These are the activations of a small neural network, seen along a few directions. Each row is one input.
Each table varies a few parts of the input and shows all the possible inputs, shuffled.
A made-up example of a description, with smaller parts first: one of 2 separate values, together with either a single point or one of 9 places around a ring or (one of 5 places around a ring, together with one of 6 places along a line).
Shared parts are said once, and a part with two or three values counts as separate values.

Other details of the inputs shift rows strongly along two fixed directions, in all tables alike. That doesn't count.

A family of inputs:
r1: [ -1  -4  -6  -6  -6  -3   6  -4   3  -7 -17  -6]
r2: [ -7   0 -11   2 -10 -11   9  -2  -3  -1  -5 -10]
r3: [ -1   1  -3  -6  -6  -4   4  -1   4  -8 -18  -6]
r4: [  4   1  35  17  16  22  -6  14 -26   8  41  13]
r5: [ -7   1  -9   0 -11 -12   7  -4  -4  -2  -4 -11]
r6: [  0  11 -10   7 -13  -1   3  -4   4  -1 -17  -3]
r7: [ -2   2   0  -3  -5  -1   6   2  -2 -10 -18  -5]
r8: [ -6   1 -11   1  -6 -10  11  -5  -1  -4  -4 -11]
r9: [ 13  -1  42   9  18  31  -7  17 -16   2  29  16]
r10: [ -2  -3  -3  -5  -6  -2   6  -3   1  -7 -18  -7]
r11: [ 10   2  44  13  23  32  -8  21 -23   1  28  19]
r12: [ -9   1 -11   1  -8 -10  10  -2  -1  -2  -5  -9]
r13: [ -4   0  -4  -5  -2  -5   2  -4   1  -5 -20  -5]
r14: [ -4  -3  -5  -5  -2  -4   3  -5   0  -5 -20  -5]
r15: [ 35 -23 -43 -44  15 -14 -64 -13  91  38  54  38]
r16: [-11   2 -12   2  -5 -11   8  -4  -3  -1  -6  -7]
r17: [ -8   2 -12   2  -2 -11   9  -7  -3  -3  -6  -9]
r18: [ 11  -4  39  10  22  31  -8  15 -20   4  29  19]
r19: [ -9   1 -11   3  -6 -13   6  -4  -5   0  -7  -8]
r20: [ -2  11 -10   8  -9  -2   1  -6   2   1 -18  -1]
Description of these inputs: one of 2 separate values, together with either a single point or one of 4 places along a line or one of 5 places along a line.
Changing only the choice among 2 separate values turns r2 into r19. The same change can be made to r5. Which row results?
> r4

A family of inputs:
r21: [  1 -10 -74 -37 -38 -44 -15 -32  61   6 -49 -12]
r22: [ 9  5 11 -3  2  5 -9 -1  3 -2  8  3]
r23: [ -7   4 -10  15  -1  -7  11   3  -4   8  39  -5]
r24: [ 6  1  5  6 11 12 -8 -2  4  7 -1 11]
r25: [ -7   1  -6  14  -8 -10   1  -3 -13  16  37  -6]
r26: [ 6  5  4  3 11 11 -5  4  7  4  0 11]
r27: [  8 -10   6  -5  11   7  -4  -4  -2   0   7   3]
r28: [-24  14  31  24 -10   5  58   5 -68 -43 -61 -38]
r29: [ -6 -15 -78 -38 -15 -53  -8 -35  57   2 -45 -13]
r30: [  7 -12  11  -9   4   8   3   3   5  -3  10   1]
r31: [10  6  6  2  7 12 -3  5 10 -1  4  6]
r32: [-26  29  33  31 -18   8  48  13 -63 -38 -68 -34]
r33: [ -40    4  -51  -15  -42  -49   56  -20   -5  -42 -111  -58]
r34: [ -6  -2  -9  15  -2  -6   7  -6 -10  14  37  -5]
r35: [ -1 -10   7  -8  12   6   0   8   3   1   6   7]
r36: [ 2 -1  7 -6 11 -1 -9  8 -2  1  6  8]
r37: [  7  -7   9  -6   6   2 -11  -1  -5   2   7   3]
r38: [  5   8   8   2   6   6 -12   6   4   5   0  11]
r39: [14 -3  7  0 -4 17  0  4  9 -1  3  8]
r40: [11 -6  5  1 -1 18 -4  0  4  4  0 10]
r41: [11  0  7  2  6 14 -7 -5  4  5  1  6]
r42: [-40  25  20  43 -28 -11  62   5 -80 -27 -31 -46]
r43: [  3 -13  12 -10   1   5  -9   2  -2   4   7   1]
r44: [  5  -2   6   3  -2  10 -12   6   2   8  -2  14]
r45: [  2   8   7  -2  10   3 -12   4   1   2   4  10]
r46: [-3  2 -8 15 -4 -7 11 -3 -6  9 40 -6]
r47: [ 6 -5  3  4  4 15 -5  3  4  6 -2 15]
r48: [ 5 -1  9 -6  7  0 -7  9  2 -4 10  3]
r49: [ 9 -4 11 -7  3  1 -7  3  0 -3 10  1]
r50: [10  0  5  1  0 16 -1 10 10 -2  3 10]
r51: [-11   3 -12  15   3  -8   9   2  -8  13  36   0]
r52: [10  2  8 -2  8  9 -3 -4  6 -4  8  3]
r53: [ 8 -1  6 -1 10 11 -7 -8  1  1  5  5]
r54: [ 7 -4  5 -5 12  5  0  7  4 -6 10  4]
r55: [12  0 10 -1 -9 12 -7  6  6  1  3  8]
r56: [  1  -6   7  -3  11  -1 -12   2  -5   4   5   8]
r57: [  5 -15   9  -8   7   9  -2  -1   1   2   7   2]
r58: [-20  -8 -93 -19 -28 -64   3 -38  49  16 -14 -21]
r59: [  5   4   8   4   5   7 -15   0   1   8  -1  11]
r60: [  2   3   7   1  10   3 -15  -2  -2   4   3  10]
r61: [-12   2  -8  16  -3 -13   0  -1 -13  17  35  -1]
r62: [12  6 12  0 -2  8 -9  1  6  1  4  4]
r63: [ 3  5  4  0 16  7 -5  1  4  0  4 10]
r64: [-2 -7 10 -9  6  1 -7 11  1  3  6  7]
r65: [  5   8   9  -2   6   4 -10   5   5  -4   7   5]
r66: [-10 -21 -75 -42 -19 -50  -6 -32  59   4 -44 -14]
r67: [  7   2   9  -2   5   6 -14  -5  -2   3   5   4]
r68: [ 10   3  10   1   0  10 -14  -3   1   7   1   5]
r69: [  5  -9  14 -10  -1   3  -4   6   3  -1  11   0]
r70: [ 3 -4  4 -5 17  3 -2  5  1 -1  6  8]
r71: [ -2 -12  10  -7   6   2 -10   5  -2   6   5   7]
r72: [  2  -7  11 -10   2   3  -5  12   4  -2  10   2]
r73: [  5   2   6   0  -1  10 -10  12   4   5  -1  14]
r74: [-12   6  -9  14  -3 -13   2   5 -10  15  36  -1]
r75: [-43  27  17  44 -25 -11  62  11 -79 -29 -32 -45]
r76: [13  3  9  1  3 13 -2 -2  9  0  4  4]
r77: [ 6 -1  3  1  4 14 -3  9  7  3 -1 15]
r78: [ 9  3  8 -1 -6 11 -8 13  8  0  3 10]
r79: [ 7  5  5 -1 11  9 -3  2  7 -5  7  5]
r80: [ 3  0  4  2 15  8 -8 -5  1  3  3 10]
Changing only one part turns r72 into r33. The same change can be made to r36. Which row results?
> r70
Changing only one part turns r38 into r26. The same change can be made to r78. Which row results?
> r50
What is each input in this table made of?
> one of 2 separate values, together with one of 5 places around a ring, together with either a single point or one of 5 places along a line
Which other rows agree with r46 in the choice among 2 separate values and the place on the ring of 5? List them by row number.
> r28, r30, r39, r52, r76
Start at r69 and move only the place on the line of 5, one step at a time. The first step leads to r49. Which rows follow, in order?
> r22, r62, r55
Which other rows does r22 become when the place on the ring of 5 takes its other values? List them by row number.
> r45, r60, r65, r67
